These are the activations of a small neural network, seen along a few directions. Each row is one input.
In each table, some parts of the input vary, and every possible input appears once, in random order.
A made-up example of a description, with smaller parts first: values(3) and (point or ring(11) or (line(6) and ring(8))).
Shared parts are said once, and a part with two or three values counts as separate values.
In the rows, zero is written as 128.

A family of inputs:
x1: [124 114 138 128 102  88 117 143 132 127 139 164 119 178]
x2: [ 98 118 169 122 142  81 155 156 123 120 129 146  94 126]
x3: [135 136 134 123 191 111  71 150  87 171 217 119  58 152]
x4: [143 157  36 176  75 136 101 131 131  95 110 101 121  63]
x5: [152  90 117 112 184  82 109 143 113 140 217 131  91 120]
x6: [103 170 171 112  98 158  93  86 104 112 172 127  51 213]
x7: [148 125  69 173 129 195 113 146 127 112 105 104 120  65]
x8: [136 106 150 110 169 162 191 119 180 118  95  64 151 110]
x9: [132 112 111  76 173 184 139 115 179 171 135 144 179  83]
x10: [111 117 110  99 163 170 108 129 145 163 121 146 191  72]
x11: [116 115 148 130 127  76 158 136 120 143 119 160 130 147]
x12: [103 158  98 145  79  76 172 149 133  96  83  72 152  90]
x13: [151 111  83 146 167 224 145  92 172 124 127 102 118  86]
x14: [172 133 181 164  94 137 138  99  94 149 167 149 139 206]
x15: [118  93 157 103 119  64 150 140 115 130 114 149 102 125]
x16: [114 125 135 140 135 137 179 164 120 112  75  83 149  89]
x17: [139 117  85 171 157 211 115 110 141 118 112 106 129  73]
x18: [111 153 149 118 102 102 102 117 126  97 145 161 115 191]
x19: [129 103 136 142 126  76 123 115 130 138 113 161 124 166]
x20: [110 165  66 112  80  94  98 153 135 144 118 142 177  56]
x21: [141 171 228 118 122 112 138 105 112 116 116 136  89 219]
x22: [116 125  94 103 137 156 111 165 129 162 121 142 182  65]
x23: [128 137 150 117  83 100  83 107 123 120 139 142 113 193]
x24: [154 130 129 127  85 116 122 104  83 118 129 167 144 216]
x25: [115 117 156 133 161 151 167 128 144 106  80  81 163  96]
Q: Describe the family of inputs behind these rows.
A: values(2) or line(11) or (values(3) and line(4))
Q: Start at x12 and move only the line(4) part, one step at a time. The first step leads to x16. Which rows follow, in order?
A: x25, x8
Q: Which other rows does x8 become when the values(3) part takes its other values? List them by row number.
A: x9, x13

A family of inputs:
x26: [128 130 119 139 103 146 166 120 151 107  70  97 175 112]
x27: [141 121 154 116 174 188 162 122 162 134 105  97 157  94]
x28: [132 120 104 116 164 188 102 104 145 145 164 130 107 101]
x29: [131 109 125 139 134 180 167 117 153 118  83 119 163 108]
x30: [136 149  86 149  99 128 106 119 133 112 126 125 115 114]
x31: [121 139 183 114  67  33  93 117  81 124 154 189 101 242]
x32: [146 104  77 110 180 169  88 123 137 165 197 136 126  89]
x33: [126 121 108 152 127 112 142 138 134 113 100 100 134 104]
x34: [105 127 113 136 102  75 143 156 133 111  84 124 146  99]
x35: [124 120 116 128 120 124 165 139 133 118  87  99 152 102]
x36: [141 101 125 129 197 171 125 122 157 138 138 108 124  93]
x37: [132 124 226 101 168 136 150  91 129 140 169 129  71 230]
x38: [115 152  96 130  83  93  88 158 107 133 132 146 130 108]
x39: [139 105 134 110 183 175 149 128 153 141 119 103 139  89]
x40: [110 139 213 120  71  34 155 123 101 106 121 152  95 224]
x41: [134 130 218 130 132 103 155 113 107 122 154 145  80 223]
x42: [130 141 210 127  94  68 157 112 104 105 135 134  79 228]
x43: [140 129 193 100 170 127  89  92 110 160 196 166  77 244]
x44: [125 122 106 131 152 162 117 133 126 124 141 120 116 104]
x45: [145 134  69 136 107 108  96 139 120 141 164 138 133  97]
x46: [141 140 181 120  88  70  94 110  82 116 163 166  87 249]
x47: [129 121 140 131 146 164 176 131 142 124  91 108 160  98]
x48: [134 130  89 137 130 162 102 120 131 134 144 143 106 105]
x49: [120 141  69 130  84  61  97 159 120 141 151 161 146  95]
x50: [115 151  90 128  77  93 107 144 130 109 105 144 127 109]
x51: [100 142 104 129 100  92 120 153 123 108 106 122 144 103]
x52: [132 102 117 147 159 145 134 133 135 129 113 118 123  93]
x53: [103 131 123 118  96  81 167 161 133 117  72 125 165 100]
x54: [136 151  93 146 107 135  86 135 106 138 152 125 121 109]
x55: [138 133 100 141 139 163  85 134 110 156 162 139 114 108]
x56: [100 145 141 126  97  91 180 141 138 112  57 114 175  90]
x57: [146 114  75 133 139 141  95 135 122 153 170 152 127  96]
x58: [131 114 111 108 182 188 109 127 143 135 159 108 120  95]
x59: [144 132 187 125 133 103  89 112  86 138 186 181  88 239]
x60: [101 137 125 130  85 106 167 133 153 107  54 120 182 105]
x61: [135 108 138 124 164 203 157 106 172 129 105 104 165 104]
x62: [126 136 132 138 117 131 178 130 137 110  73  87 167 104]
x63: [130 108 125 130 152 153 158 133 136 133 103 115 139  95]
x64: [139 129 106 123 175 188  81 120 122 164 182 133 118 108]
x65: [122 140 100 143 123 132 121 138 125 108 130 100 126 111]
Q: Changing only one part turns x30 into x50. The same change can be made to x62. Which row results?
A: x56
Q: Changing only one part turns x58 into x65. The same change can be made to x61. Which row results?
A: x26
Q: Describe the family of inputs behind these rows.
A: line(4) and (values(2) or line(8))
Q: Which other rows does x49 become when the line(4) part takes its other values? List them by row number.
A: x32, x45, x57

A family of inputs:
x66: [112 119 137 133 134 103 173 146 142 122  85 111 152 100]
x67: [128 132 107 120 125 138 110 122 136 139 144 144 143 121]
x68: [137 100 113 128 171 144 117 135 130 143 154 132 119 107]
x69: [134 118 114 121 151 166 110 116 143 140 141 141 135 123]
x70: [123 122 118 128 122  92 150 150 133 121 108 114 151 102]
x71: [125 132 195 103 112  71 115 116  95 137 159 173  99 223]
x72: [119 133 118 124 103 119 137 130 141 119  98 125 165 117]
x73: [131 116 113 127 158 150 111 126 136 130 142 121 104 111]
x74: [128 130 102 127 130 123 111 130 134 130 148 129 109 107]
x75: [138 106 119 116 162 159 116 126 134 148 147 141 130 113]
x76: [140 130 132 132 164 184 126 117 132 129 146 104 114 122]
x77: [116 144 101 135 109 106 111 145 123 120 120 124 121  97]
x78: [125 141 192 114 101  84 111 110 102 127 153 170 105 231]
x79: [144 133 102 140 119 148 114 115 132 134 138 131 129 121]
x80: [136 122 106 140 150 169 112 121 129 125 144 119 111 120]
x81: [119 144  99 148 102 131 117 141 116 118 119 116 128 106]
x82: [123 130 104 134 124 101 117 156 118 133 126 131 137  93]
x83: [131 122 107 112 136 133 113 131 128 148 153 145 135 110]
x84: [131 145 183 132 101  88 122 114  96 112 158 148  76 228]
x85: [133 133 100 140 122 147 116 122 125 126 146 120 114 116]
x86: [141 143 186 130  97  91 118 106 100 123 149 158  89 230]
x87: [136 116 139 108 178 171 127 120 139 153 150 125 129 117]
x88: [131 143 100 146 100 131 114 131 122 125 109 128 140 111]
x89: [143 121 110 141 146 172 111 109 130 134 138 127 123 125]
x90: [132 134 113 142  98 128 140 126 133 111  92 114 152 119]
x91: [135 119 134 120 171 167 123 124 139 137 147 105 108 113]
x92: [113 127 139 125 113 127 160 128 148 117  83 124 163 114]
x93: [121 132 106 121 117 119 115 148 119 140 124 141 147  99]
x94: [115 119 139 116 127 116 171 138 142 128  84 125 160 106]
x95: [124 136 113 141 103 123 147 133 128 101  97 103 141 112]
x96: [113 128 139 132 118 112 170 140 144 108  80 106 138 104]
x97: [151 128 133 134 157 189 124 106 134 136 142 111 126 127]
x98: [124 139 187 120 101  66 115 118  96 118 159 153  68 224]
x99: [116 134 115 130 112 100 145 137 137 106  96 106 135 107]
x100: [117 142 105 128 105 125 110 136 129 130 119 141 151 111]
x101: [120 122 118 113 114 110 146 143 133 130 103 124 161 110]
x102: [133 117 106 129 142 117 117 141 127 142 156 136 126 104]
x103: [135 111 136 122 185 158 131 131 136 150 155 113 120 110]
x104: [127 128 136 142 105 135 165 125 141 109  77 114 152 115]
x105: [116 131 136 144 111 133 172 131 135 100  78 103 143 111]
x106: [132 123 135 114 165 178 124 110 146 146 143 122 136 125]
x107: [126 129 188 121 118  56 120 124  94 132 165 155  89 216]
Q: Describe the family of inputs behind these rows.
A: ring(6) and (point or line(6))
Q: Changing only the ring(6) part turns x102 into x67. The same change can be made to x82. Which row results?
A: x100
Q: Start at x99 and move only the ring(6) part, one step at a time. The first step leads to x70. Which rows follow, in order?
A: x101, x72, x90, x95

A family of inputs:
x108: [136 107 127 132 168 175 163 122 160 125 100  96 146  87]
x109: [139 136 179 128 125 137 131 105 110 119 147 132  93 201]
x110: [121 118 207  98 153 101 146 121 123 141 140 146 113 190]
x111: [134 121 195 126 142 123 146 108 115 130 140 139 101 199]
x112: [132 138 122 127 111 104  78 122 105 136 184 165  86 168]
x113: [130 111  61 124 154 143  99 156 132 155 150 132 152  47]
x114: [146 143 139 137 105 134  95  99 108 123 160 144  96 194]
x115: [138 136  80 149 137 194 114 121 144 125 120 106 144  79]
x116: [100 152 154 137  39  18 151 148 104  88  74 142 137 176]
x117: [131 130 111 138 148 189 143 118 150 119 108  87 139  88]
x118: [129 124  61 133 144 166  97 140 137 141 134 126 137  57]
x119: [121  98 139 105 179 156 176 132 163 138 103 106 163  87]
x120: [104 146  92 145  58  81 176 159 141  98  39 106 187  62]
x121: [131 132 123 112 128  73  77 140  99 155 195 167  98 159]
Q: Describe the family of inputs behind these rows.
A: values(2) and (point or line(6))
Q: Changing only the values(2) part turns x117 into x109. The same change can be made to x113. Which row results?
A: x121
